A small network was shown many inputs. Here are its activations along a few directions, one row for each input.
In each table, some parts of the input vary, and every possible input appears once, in random order.
Descriptions start from the smaller parts, as in this example, which fits no table here: one of 2 separate values, together with either a single point or one of 11 places around a ring or (one of 4 places along a line, together with one of 5 places around a ring).
Shared parts are said once, and a part with two or three values counts as separate values.
In the rows, 128 means zero.

Rows:
row 1: [121 116  86 146 153 118 165 122 167 142 149 146 135  99 126 133 149 125
 124]
row 2: [152 141 145 110 121 143  75 123  94 112 115 142 120 112 120 117  92 130
 150]
row 3: [144 144 137 112 126 146  80 131 103 131 123 135 125 107 132 129 107 126
 152]
row 4: [ 85 109 104 172 179  87 239 116 204 117 140 145 146 127 173 119 135 124
 104]
row 5: [160 130 125 112 132 132 107 127 132 137 129 147 126  87 112 135 154 128
 132]
row 6: [171 159 172  81  89 138  64 128  85  84 102 141 123 113  88 103  94 138
 143]
row 7: [163 155 171  74  88 140  61 133  78  90  97 133 117 131  82 109 101 132
 139]
row 8: [150 138 132 108 135 142  85 138 117 127 117 154 129  97 121 125 117 119
 152]
row 9: [158 156 156  86  66 144  72 133  72 127  91 106 121 153  97 120 119 130
 154]
row 10: [ 73 111 116 179 154 110 237 125 178 139 146 107 145 178 179 123 135 118
  92]
row 11: [106 120  99 147 143 128 157 121 155 147 150 115 128 131 131 148 143 122
 111]
row 12: [114 123  99 152 143 125 160 114 159 145 154 124 135 113 137 141 136 129
 121]
row 13: [172 153 153  89  83 131  75 134 107 103  92 156 125  96  85 111 112 130
 149]
row 14: [107 108 122 151 132 138 139 129 132 154 151  95 130 156 137 153 148 109
 121]
row 15: [106 119 102 149 130 137 164 125 137 153 147 101 139 155 135 147 153 118
 114]
row 16: [ 86 105 114 173 161  95 222 120 189 116 142 130 142 145 165 108 135 162
  95]
row 17: [ 70 114 115 177 168  98 228 117 194 129 145 118 136 156 175 126 128 120
  91]
row 18: [140 134 131 113 112 143 109 132  93 153 128 102 126 138 120 147 160 128
 135]
row 19: [142 138 145 108 112 152  78 133  69 125 108 113 122 152 118 121 109 121
 153]
row 20: [135 142 136 106 127 148  77 138  95 135 118 126 117 124 126 136 113 120
 146]
row 21: [163 154 172  74  80 147  65 134  64 103  96 112 126 158  89 106 111 130
 149]
row 22: [124 116 112 142 137 122 125 127 133 145 148 134 127 114 138 143 135 129
 127]
row 23: [180 153 169  84  99 130  69 143  95  77  95 153 131  99  74  99 102 131
 141]
row 24: [123 104 107 148 153 120 142 126 161 141 152 140 124 102 129 140 142 116
 130]
row 25: [108 108 119 149 144 130 134 126 150 146 153 110 117 133 134 155 135 113
 117]
row 26: [153 137 130 116 123 136 103 120 118 141 135 128 125  98 123 142 144 136
 132]
row 27: [145 135 129 109 124 137 100 127 112 145 129 119 118 114 117 148 151 130
 126]
row 28: [ 88 105 113 174 143 112 227 136 166 125 139 113 141 185 170 112 144 151
  92]
row 29: [145 140 144 104 122 145  72 130  87 117 109 133 114 128 114 124  99 123
 145]
row 30: [157 135 142 106 130 138  80 130 107 108 110 162 124 102 108 112 102 123
 151]
row 31: [ 78 116 115 183 171  96 233 110 201 124 148 127 142 140 177 124 127 131
 100]
row 32: [156 156 155  84  74 139  68 130  87 114  92 130 111 126  92 122 110 132
 144]
row 33: [ 83 106 111 171 156  98 217 126 183 118 140 122 136 160 165 108 139 152
  89]
row 34: [164 158 157  91  73 137  70 123  95 109  98 139 118 110  98 115 103 138
 150]
row 35: [132 140 138 110 117 155  83 142  77 144 117 107 126 147 130 133 124 116
 154]
row 36: [113 113 114 140 125 132 127 137 111 155 139 111 132 155 136 149 152 119
 123]
row 37: [ 94  96 101 161 167  85 226 125 192 106 133 145 146 131 165 102 142 154
  98]
row 38: [131 109 101 137 146 116 129 134 141 141 142 156 128 102 128 136 146 124
 129]
row 39: [116 112 119 154 144 127 137 119 154 144 157 119 123 116 139 148 129 120
 126]
row 40: [115 113 113 136 137 123 122 135 128 149 142 126 120 131 132 151 141 122
 119]
What do these inputs look like to the network? -> one of 4 places along a line, together with one of 10 places along a line
Changing only the place on the line of 4 turns row 26 into row 5. The same change can be made to row 3. Which row results? -> row 8
Changing only the place on the line of 4 turns row 17 into row 10. The same change can be made to row 20. Which row results? -> row 35
Which other rows does row 33 become when the place on the line of 4 takes its other values? List them by row number. -> row 16, row 28, row 37
